Each row below holds a small network's activations on one input, seen along a few directions.
Each table varies a few parts of the input and shows all the possible inputs, shuffled.
Descriptions start from the smaller parts, as in this example, which fits no table here: one of 2 separate values, together with either a single point or one of 9 places around a ring or (one of 6 places along a line, together with one of 8 places around a ring).
Shared parts are said once, and a part with two or three values counts as separate values.

Other details of the inputs vary at random and push rows far along two fixed directions, the same in every table; ignore that.

Table:
R1: [-24  -1 -25   1  -4  12 -21 -33  14 -12  16]
R2: [-15  12 -27  26 -14  19 -14 -39 -10 -24 -20]
R3: [  7  -9  29 -12  22 -38  11  38  16  17  49]
R4: [ 10  -3  21 -13  12 -48  17  41  25  24  34]
R5: [-23   7 -58   7 -15   2 -37 -35   2 -26   7]
R6: [ 31 -12  68  55 -10  31  57  11 -39   8 -54]
R7: [ -1 -16  24  -7  22 -39   9  54  25  13  27]
R8: [ 16   1  -7  22 -35  22  18 -28 -15 -10 -21]
R9: [-13   7 -28  16 -27  24  -2 -44   4 -11 -20]
R10: [-35  -7 -51   6 -15  18 -36 -29  20 -19  -3]
R11: [ -9  25 -38 -47  13  19 -41 -11 -17  -4 -19]
R12: [ 34  -6  76  49  -5  32  62  -8 -44   8 -37]
R13: [-18 -14 -26 -11   4 -23 -25  21  28   1  30]
R14: [ 11 -17  22  -7  15 -39   4  57  23  13  32]
R15: [ -6  -1  -2   4  -3  -9   2 -14  19   7  -3]
R16: [  4  12  -1 -51  18  26 -15   1 -18  13  -6]
R17: [ 36   5  41  37  -8   1  37  13 -36  -6 -20]
R18: [  2 -10  33 -13  27 -38  13  35  21  13  44]
R19: [ 42  -3  44  57 -39  62  56 -35 -66 -15 -47]
R20: [-15  20 -57 -58  -6  32 -40 -31  -2   2 -21]
R21: [  3   2  25  -4  30 -53   8  44  16   7  29]
R22: [-26   1 -55  -5 -23   6 -22 -43  20 -17   2]
R23: [  1   1  31  -1  36 -53   1  38  22  14  23]
R24: [-13   6 -39 -49   6  33 -40  -1  -8   3 -22]
Each input here is: one of 4 separate values, together with either a single point or one of 5 places along a line.
The inputs of R16 and R24 match in every part but the choice among 4 separate values. If R18 is changed in the same way as R16 into R24, which row does it become? -> R7
A walk changes only the place on the line of 5. It starts at R19 and steps to R3. List the rest of the walk in order. -> R18, R1, R12

Table:
R25: [  9  -1  24 -13  17 -30  12  48  12  20   8]
R26: [-38 -13 -41  24 -12 -21 -26 -37  46 -20  34]
R27: [  1   6 -32   7 -35  44  -3 -50 -21 -14 -28]
R28: [ 44  12  60  45 -15  38  62  -2 -66  -2 -60]
R29: [-10  -2 -33  12 -22  41 -19 -32 -17 -19 -29]
R30: [  1   3  20 -30  39 -54  -7  52  22  16  40]
R31: [-25 -17 -40  46 -30  -1 -15 -34  22 -29   7]
R32: [ 39  -2  60  48 -17  49  59   8 -62   1 -62]
R33: [  7  -1  19 -35  23 -45   6  47  27  26  40]
R34: [ 20   7  34  -3  17 -21  17  31  -8  11   2]
R35: [ 18   5  41   3   8  -3  30  15  -8  20 -15]
R36: [ 38 -15  62  85 -37  21  77 -13 -37  -8 -26]
R37: [  5  -6  23 -33  29 -38   1  49  22  21  46]
R38: [  0  -8  14 -43  35 -50 -13  53  36  24  59]
R39: [-35  -5 -59 -28   3  -6 -52  -8  29 -11  19]
R40: [ 13   0  46   4  16   2  27  20 -12  15  -6]
R41: [ -4  15 -35   9 -22  28 -14 -44 -20 -18 -29]
R42: [  2  -9  20 -26  31 -43  -6  58  26  21  29]
R43: [-29  -7 -46  31 -15 -25 -27 -33  31 -29  32]
R44: [-18  -3 -47 -25  -7   7 -36 -24  15  -9  18]
R45: [ 23   5  38   7  12  -6  22  22 -22   7  -9]
R46: [-32   0 -63 -32   0 -15 -53  -7  38  -5  18]
R47: [-28  -2 -52 -21  -3  -1 -41 -10  23 -11   7]
R48: [ 11   3  29 -15  30 -34   2  42   5  14  24]
R49: [-11  10 -33   8 -14  31 -20 -38 -22 -23 -18]
R50: [ 15  -4  27 -24  18 -29  12  39  14  21  27]
R51: [ -4  16 -33  14 -25  35  -8 -47 -27 -21 -35]
R52: [-29   0 -59 -40  -1 -10 -46 -17  34  -8  35]
R53: [-13   6 -26   8 -20  42  -8 -50 -14 -15 -31]
R54: [ 16   5  42   2  10  -5  33  18  -8  20 -12]
R55: [  6   0  33 -21  28 -30  10  35  19  23  18]
R56: [ 21  -4  37  -6   9  -7  27  28 -10  15   8]
R57: [ -7   1 -34  12 -27  40 -14 -36 -16 -18 -36]
R58: [ 29   1  61  29  -2  31  52   2 -42   9 -42]
R59: [-13   3 -25   8 -15  43 -16 -48 -14 -14 -24]
R60: [-20   1 -33  -7  -7  23 -26 -39   3 -11  -9]
Describe the family of inputs behind these rows. -> one of 4 separate values, together with either a single point or (one of 2 separate values, together with one of 4 places along a line)
The inputs of R54 and R51 match in every part but the choice among 4 separate values. If R40 is changed in the same way as R54 into R51, which row does it become? -> R49
Change only the choice among 2 separate values in R50. List by row number the other rows that result. -> R52
Change only the choice among 4 separate values in R47. List by row number the other rows that result. -> R28, R52, R53
